These are the activations of a small network on made-up records, seen along a few directions, one row for each record.
Records have a field called W. Each example row is followed by its value.
The word none means that the record has no W.
Other fields move the rows too, some of them a lot.
In the rows, 500 means zero.
Random noise pushes rows far along 16 fixed directions. That doesn't count. These rows show it; they differ only by the noise:
[495 650 599 578 401 659 662 421 421 569 656 493 583 441 398 365 511 624
 456 206 645 623 425 520 553 312 564 408 426 419 331 427]
[529 507 324 417 482 543 497 667 430 455 394 392 685 573 615 456 486 459
 610 557 624 614 505 600 593 453 562 210 598 468 494 603]
[512 552 466 566 427 523 570 296 502 629 554 430 567 389 395 526 405 583
 429 490 601 518 364 637 516 506 486 444 463 385 434 339]
[430 613 415 427 507 379 366 448 321 421 397 577 808 570 566 550 435 497
 467 535 386 504 504 659 550 501 680 565 578 495 403 689]
[536 425 372 603 488 665 466 508 512 442 579 598 325 476 544 652 415 637
 461 441 483 523 681 597 556 511 473 498 522 379 589 523]
[444 384 468 620 532 567 663 535 575 423 467 563 148 471 421 609 440 648
 624 646 480 376 624 500 428 517 349 183 607 514 720 542]
[602 404 465 493 605 594 617 680 514 623 434 680 306 515 446 595 512 327
 473 417 329 469 453 436 473 712 475 670 539 362 477 548]
[607 489 668 690 538 464 449 274 584 708 593 515 696 534 501 551 576 450
 516 311 439 650 477 283 386 526 651 555 429 405 316 573]
[349 647 415 232 606 437 511 522 291 396 427 497 688 546 476 573 625 433
 472 490 171 391 443 481 407 453 434 452 566 547 612 642]
[533 555 511 285 561 378 487 536 412 451 284 623 445 616 542 450 456 287
 617 468 367 404 398 402 333 659 528 725 554 586 457 535]
[692 543 613 718 345 310 362 280 440 562 451 595 661 464 492 541 338 540
 469 489 622 509 488 475 658 439 653 582 570 517 229 557]
[353 482 735 568 526 421 635 743 657 563 521 443 433 410 355 228 629 403
 431 646 689 579 437 583 587 519 521 459 401 622 437 397]
[564 511 566 576 442 328 373 466 379 505 430 431 758 413 529 566 563 496
 395 613 421 497 482 432 560 396 551 395 556 589 460 711]
[497 400 671 707 337 330 522 350 645 599 661 587 347 324 263 526 479 618
 369 570 465 376 443 472 529 456 485 620 461 504 449 438]
[489 421 495 430 427 446 288 440 582 435 570 420 377 480 534 531 506 615
 472 531 426 517 548 466 317 541 449 556 483 468 510 434]
[390 537 520 497 681 718 516 502 545 512 583 432 636 602 674 520 707 497
 519 319 368 680 568 390 283 547 603 535 356 465 550 642]
[503 477 512 469 617 587 657 497 550 503 496 548 158 415 400 613 540 450
 440 522 350 337 482 421 462 618 227 613 460 559 707 357]
[368 520 448 492 498 532 527 475 574 531 588 346 557 393 444 483 538 572
 378 622 569 539 444 697 547 507 443 440 413 474 561 358]

[685 534 480 434 435 561 531 548 319 525 389 476 516 432 591 479 540 429
 423 373 415 473 359 354 410 498 486 659 480 519 501 610]  w6
[448 374 473 492 326 337 363 445 644 518 564 383 412 411 385 474 430 722
 382 773 480 423 339 659 468 623 498 596 511 468 372 404]  w2
[571 472 450 442 520 481 346 557 345 327 317 500 496 525 717 498 418 426
 570 555 559 521 638 495 459 492 529 474 537 657 647 619]  w12
[594 515 488 430 440 537 403 237 471 505 563 336 522 447 588 464 465 516
 542 343 576 573 471 429 291 441 435 473 383 525 644 356]  w4
[473 380 579 718 542 668 666 614 546 633 582 491 525 387 463 441 598 558
 394 464 468 653 465 568 489 565 625 472 386 436 532 670]  none
[514 226 460 579 546 526 403 616 480 449 381 436 407 446 605 548 416 572
 474 768 385 546 527 623 409 716 553 389 504 596 671 747]  w12
[433 527 597 606 585 446 541 312 546 664 545 379 681 500 367 434 479 543
 547 528 597 664 437 599 458 542 536 173 499 389 402 392]  w7
[468 493 263 319 477 555 522 405 536 485 733 437 541 476 389 468 472 472
 470 383 467 543 500 701 674 434 363 538 401 416 746 256]  w1
[625 260 383 565 397 440 499 635 596 460 336 543 361 529 614 385 310 465
 647 717 652 522 468 660 538 687 647 578 519 597 578 620]  w11
[334 589 425 481 468 593 589 538 605 517 478 346 599 539 621 627 637 610
 466 680 521 350 381 449 382 464 504 501 493 490 449 540]  w9
[345 392 422 514 441 398 597 501 744 396 691 563 571 793 365 391 446 687
 807 617 471 473 512 586 772 440 633 291 618 576 390 623]  w7
[322 379 449 419 508 612 646 607 616 399 636 472 496 537 579 351 630 550
 524 513 369 489 414 547 432 537 605 740 285 685 736 669]  w13
[447 549 270 364 441 583 495 473 426 544 391 555 634 567 683 598 456 409
 621 360 522 491 482 494 145 486 690 525 537 255 549 573]  none
[460 560 448 502 466 574 511 492 474 460 477 541 583 567 672 647 556 487
 524 466 479 383 536 342 407 385 562 579 506 529 532 639]  w13
[500 548 600 408 606 631 567 684 450 534 529 495 490 539 462 404 607 434
 430 363 444 581 405 462 552 569 478 609 451 513 356 477]  w5
[344 521 642 612 559 524 485 503 593 395 663 580 509 533 578 487 694 535
 469 424 431 485 688 371 493 356 588 665 372 675 612 642]  w10
[464 484 520 525 609 632 411 461 586 443 559 410 562 545 719 474 596 465
 492 447 543 640 606 469 451 540 580 693 305 631 620 513]  w8
[552 417 671 835 391 347 422 253 617 492 492 608 402 456 501 622 366 706
 489 684 557 351 551 452 505 515 604 622 536 603 402 617]  w4
[708 474 423 574 355 455 528 339 375 623 455 449 623 311 459 509 336 424
 409 507 654 483 344 607 659 454 503 537 463 510 539 419]  w8
[336 523 581 595 421 349 495 462 640 391 414 623 347 588 553 432 412 551
 713 633 734 392 651 504 303 426 628 448 555 557 523 479]  w9
[420 463 564 636 498 516 485 502 573 620 623 417 459 344 376 570 608 624
 293 571 461 533 525 544 431 489 424 412 465 324 496 439]  w6
[615 478 458 477 523 530 354 668 567 451 506 521 455 613 643 638 603 396
 491 485 463 477 667 287 648 464 436 629 561 528 445 543]  w14
[565 384 408 514 541 672 626 673 490 465 472 514 296 524 519 566 502 524
 551 520 419 449 539 438 555 539 397 361 558 522 625 607]  w2
[628 410 528 533 467 421 391 569 632 544 405 468 477 525 672 534 527 306
 517 624 604 431 487 330 523 566 537 730 469 634 467 504]  w10
[409 515 317 586 621 661 528 710 471 393 376 662 386 505 664 707 467 507
 368 673 498 402 692 711 657 616 527 698 538 487 627 629]  w14
[345 555 581 484 542 586 602 641 489 470 476 566 332 557 357 541 430 658
 495 611 543 411 453 607 498 554 479 308 629 445 270 457]  w5
[437 564 550 568 540 418 320 323 493 430 505 662 449 600 462 533 284 599
 518 492 537 546 688 700 559 579 569 597 544 452 362 390]  w11
[454 592 534 335 475 356 527 742 304 486 190 575 512 468 555 363 477 228
 508 579 578 403 420 515 342 499 576 547 567 570 491 555]  w3
[495 482 452 450 356 541 569 602 359 459 539 401 628 393 495 382 548 544
 449 453 532 546 429 545 507 303 543 308 472 528 634 631]  w1
[448 584 481 487 545 406 442 404 507 498 516 522 619 483 531 599 598 453
 378 553 353 398 500 474 544 489 485 788 447 555 536 507]  w3

Which value of W does each new row have?
[285 514 579 473 618 632 600 532 608 600 698 439 481 456 399 500 682 480
 380 417 408 532 498 514 374 493 441 497 351 417 600 396]  w4
[612 403 384 590 407 573 699 591 536 582 571 616 489 464 484 576 507 346
 560 412 577 409 492 421 670 334 535 451 504 476 662 603]  w4
[603 611 544 341 657 536 575 607 408 429 464 474 546 646 521 448 663 341
 607 334 377 529 534 257 649 429 332 460 520 666 533 521]  w11
[434 596 579 600 435 352 490 243 543 484 621 591 583 504 405 567 466 572
 497 507 506 376 545 466 590 329 534 562 481 585 455 458]  w3
[470 639 593 642 711 796 825 387 284 533 390 462 569 467 549 424 499 560
 548 326 532 645 464 554 388 529 520 270 383 577 644 623]  w11
[448 543 485 441 559 397 267 549 510 408 642 592 655 613 545 611 638 416
 471 388 370 520 775 406 620 322 510 561 551 457 521 564]  w4
[331 605 460 468 298 548 801 522 527 583 464 560 392 460 348 409 375 607
 554 539 762 325 243 646 368 433 577 429 556 346 343 332]  w13
[479 410 446 671 324 446 534 577 446 473 547 611 502 365 395 622 440 687
 320 682 428 353 475 653 730 405 590 513 577 498 473 735]  w14
[404 556 743 583 532 395 458 412 479 554 405 545 533 544 469 589 521 568
 501 568 420 420 449 337 178 532 613 422 567 467 263 624]  w9
[646 520 457 313 408 593 310 622 440 407 477 294 507 505 669 486 542 542
 432 474 547 568 447 396 495 477 418 543 497 557 368 448]  none
[537 413 634 588 517 432 597 567 438 495 433 705 341 454 498 466 544 347
 570 396 408 406 595 277 338 444 559 559 472 615 698 699]  w2
[497 427 351 249 418 551 535 784 290 382 440 540 304 441 404 435 435 487
 504 452 426 451 494 627 436 435 389 259 636 408 672 530]  w4
[423 583 581 516 710 376 312 211 385 532 460 444 709 423 493 562 484 410
 365 531 388 622 605 651 407 598 466 541 387 521 653 411]  w11
[505 577 404 523 321 471 387 332 261 403 478 630 475 376 496 806 357 689
 354 505 407 244 550 497 455 304 478 504 644 413 509 579]  w12
[604 338 463 595 612 529 326 563 606 516 605 686 386 620 526 617 464 423
 544 386 420 639 770 473 616 604 540 582 539 377 497 520]  w12
